A small network was shown many inputs. Here are its activations along a few directions, one row for each input.
Each table varies a few parts of the input and shows all the possible inputs, shuffled.
A made-up example of a description, with smaller parts first: one of 4 places along a line, together with either a single point or (one of 2 separate values, together with one of 5 places around a ring) or one of 11 places along a line.
Shared parts are said once, and a part with two or three values counts as separate values.
In the rows, zero is written as 128.

Other details of the inputs vary at random and push rows far along two fixed directions, the same in every table; ignore that.

Rows:
row 1: 123 123  58 180 149  97  82 127  99 186  82 177 153 134
row 2:  92 175 108  92 148 190 164 180 118 143 146 140 149 159
row 3:  86 165 116 122 140 161 175 187 112 174 174 128 165 117
row 4: 154 119 208 105 112 112 171 126 118  84 176 133  79 125
row 5:  82 191 134 118 125 156 170 161  99 172 165 152 158 140
row 6:  78  85  80 166 169 126  91 101 124 187  89 120 140 118
row 7: 173 144 179  86  95 109 154 147 121  69 181 108 117 139
row 8: 184  94 141 125  78  76  52  71 116  80  93 110 126 142
row 9: 188  71 107 157 115  94  82  83 160  48 113 103 130 129
row 10: 158  31 135 139 115 103  73  71 123  75  97 141  94 116
row 11: 111 141  50 163 144 151  72  99 130 150  81 116 161 148
row 12:  84 124  94 172 128 117  84  82 117 177  82 158 174 146
row 13:  84 107  91 175 160 139 104  93 115 171  48 124 139 114
row 14: 104 132  60 181 126 148  77  93 116 162  91 143 165 127
row 15: 184 136 145 107 114 133 165 158 143  45 194  97 116 123
row 16:  87 103  64 152 128 148  74 105 105 162  87 161 173 132
row 17: 186  78 118 142  97  88  79  95 126  61  78  82 141 106
row 18: 174  48 126 164 124  82  89  54 150  88 136 117  94 109
row 19:  87 124  58 171 165 129  82 102 162 155  83 130 142 131
row 20: 161 136 207  92  93 119 152 126  95  92 168 129  75 122
row 21: 166 137 192 104 110 117 176 159 149  66 133 108  94 104
row 22: 157  60 140 139 101  72  64  63 104  94 117 117 103 107
row 23:  90 166 131 126 144 149 188 164 136 192 176 139 159 137
row 24:  83 163 130 118 138 189 180 168 118 152 145 177 149 150
row 25: 173 129 195 125  91 126 189 153 126  65 146 124 123 104
row 26: 193 117 173 112 135  92 167 171  99  94 176 152  59 112
row 27: 173  53 150 155 113  77  95  60 132  99  88 106 103  97
row 28:  95 124  74 175 127 134  94 108 105 164  63 126 182 107
row 29: 172 127 173 115 111 143 164 136 117  71 184 118  71 108
row 30: 100 111  70 138 150 138  77  89 144 168  81 145 165 169
row 31:  77 170 127 109 165 152 174 187 151 172 150 121 131 131
row 32: 175 128 155 124  96 131 170 154 129  59 205 124 120 103
row 33:  91 180 132 105 120 194 164 169  98 160 140 173 145 148
row 34: 187  55 124 135 109  59  77  80 159  92 123  90 137 128
row 35:  93 125  62 166 165 116  83  88 173 174  98 130 143 137
row 36:  74 199 133  98 144 146 157 168 123 171 153 135 129 141
row 37: 175 125 170 133 102 131 182 147 145  55 193 136 115 116
row 38: 168 131 183  83 102 110 144 168 139  90 170  99  91 105
row 39:  83 174 133 122 158 179 190 169  98 165 129 118 124 108
row 40:  80 111 103 160 156 113  86  61 123 202  94 145 135 144
row 41:  79 174 115 101 160 151 164 193 136 173 160 112 136 119
row 42: 159  97 175  99 121 117 165 158 115  90 194  99  90  91
row 43: 181  55 107 132 106  73  65 104 136  76 120  79 143 110
row 44:  87 111  76 148 159  98  80 100 161 197  93 118 150 132
row 45:  91 172 119 100 154 192 173 173 132 141 134 150 146 171
row 46: 106 194 134 118 153 164 194 161 142 166 124 115 156 151
row 47:  97 114  77 162 124 128  71 111 109 188  89 128 174 118
row 48: 106 208 130 110 135 184 178 175 110 153 104 112 149 145
row 49:  92 141  95 159 109 123  67  84  94 184  76 153 168 143
row 50:  80  88  85 149 161 140  84  75 125 187  88 159 131 142
row 51:  93 170 117 113 163 163 180 185 141 162 152 111 157 150
row 52: 174 142 194  94 101 111 164 139 137  66 169 119 114 151
row 53:  85 195 126 110 151 165 177 185 126 157 120 114 134 114
row 54:  90 193 143 114 156 153 188 164 151 176 123 125 131 132
row 55: 176  89 139 136  89  83  63  88 129  79  57  99 108  96
row 56:  81 164 119 142 176 184 191 154 131 156 162 139 113 133
row 57:  77  90  69 145 156 152  74  97 101 170  83 148 135 126
row 58: 175  70 154 151  83  58  74  53 138 102 123 139 136 128
row 59:  87 101  82 153 152 134  72 102 104 195  85 116 136 114
row 60: 163 111 190  83 101 149 151 141 101  77 161 142  71 120
row 61: 212 140 156 103 122  89 163 185 118  76 169 138  91 141
row 62: 164 118 187  76 109 116 157 144 160  79 174 142  85 133
row 63: 183 138 184 107 107 129 183 157 139  53 135  98 119 124
row 64: 175  47 135 141  88  86  74  66 138  87 117 154 132 126
row 65:  81 197 151 103 152 139 168 148 151 188 154 146 127 158
row 66: 178  86 113 144 100  88  55  83 148  71 105 108 100 106
row 67:  83 189 131  84 139 185 151 177 121 160 128 156 116 149
row 68: 112 194 110 115 174 126 165 206 121 179 141 166 105 143
row 69:  98 188 122  87 136 197 157 173 111 149 129 147 140 169
row 70: 101 117  64 188 146 127  95  80 149 174 111 147 172 136
row 71: 165 114 160 117 123 134 171 144 124  67 201 111  81  98
row 72: 180 131 200 120  91 113 190 139 137  84 161 124 123 109
row 73:  76 132  93 151 147 108  72  90 141 177  70 142 145 147
row 74: 195  71 112 152 115  80  82  69 170  67 129 103 130 134
row 75:  84 161 128 131 146 162 185 180 128 173 163 137 160 129
row 76:  85 149  94 138 129 114  54  91 118 183  64 137 140 144
row 77:  85 190  99 119 163 167 167 178 146 150 165 124 127 125
row 78: 180 145 194 113  73 132 172 152 105  73 139 120 118 102
row 79:  79 112  63 132 147 137  61 113 129 161  74 144 144 132
row 80: 187  67 121 129  94  80  55  97 131  84 104  84 132 118
row 81: 181 142 198  89 102 101 164 127 150  84 183 119 114 155
row 82: 160  54 128 125 106  89  60  88 151  68  88 137 104 122
row 83: 170 131 198 104 100 136 171 143 100  81 136 108  80  96
row 84:  80 152 137 118 170 153 190 153 130 198 172 127 120 132
Each input here is: one of 4 separate values, together with either a single point or (one of 4 places along a line, together with one of 5 separate values).
Changing only the choice among 4 separate values turns row 81 into row 40. The same change can be made to row 17. Which row results?
Answer: row 39
Changing only the choice among 4 separate values turns row 22 into row 5. The same change can be made to row 60. Which row results?
Answer: row 33
Which other rows does row 50 become when the choice among 4 separate values takes its other values? List them by row number.
Answer: row 30, row 62, row 64
Which other rows does row 35 become when the choice among 5 separate values takes its other values? List them by row number.
Answer: row 44, row 54, row 62, row 65
Which other rows does row 52 become when the choice among 4 separate values takes its other values? List them by row number.
Answer: row 4, row 12, row 73

Rows:
row 85:  86 132  65 127 170 145 108 144 149 168 117 121 150 141
row 86: 200 123 160 103 111 120 173 179 147  35 187  86  99 102
row 87:  97 206 154  86 113 182 163 172  88 147 131 150 133 152
row 88:  89 155  92 155 170 119 127 122 149 191 108 108 142 128
row 89:  95 164 118 142 144 119 132 122 142 187  91 121 160 143
row 90: 181  83 152 148  85  96 120  92 137  74 146 133 146 125
row 91: 193  98 139 124  91 100 111 132 141  52 114  99 139 116
row 92:  90 153  85 129 138 174 113 145 115 147  80 106 159 125
row 93: 172  79 162 135  80 117 115  87 122  66 144 122 124 111
row 94: 114 203 129 107 139 163 174 183 113 151 163 149 128 151
row 95:  82 147 145 105 167 158 185 174 117 176 179 154  94 124
row 96:  93 184 139  99 164 195 186 158 147 133 136 159 100 166
row 97: 179  68 148 145 118  92 123 117 116  79 141 118  80  80
row 98: 154  13  85 175 117  61  27  27 154 108 115 133 140 125
row 99: 149  29 111 166 100  87  26  48  90 104  43 115 113  86
row 100:  81 160 122 130 142 139 122 116 124 183  84 109 142 131
row 101:  75 142 105 133 173 112 115 116 159 203 121 124 134 145
row 102:  79 137  42 172 128 122  30  79 105 201  18 162 197 162
row 103: 103 169 121 140 154 169 199 161 135 151 196 139 143 134
row 104: 188 113 212 103  94 115 185 158 107  66 168 133  86  96
row 105: 189 128 202  65  91 103 152 156 132  66 206 146  79 145
What do these inputs look like to the network?
Answer: either a single point or (one of 4 places along a line, together with one of 5 separate values)
Which other rows does row 97 become when the choice among 5 separate values takes its other values? List them by row number.
Answer: row 86, row 88, row 94, row 103
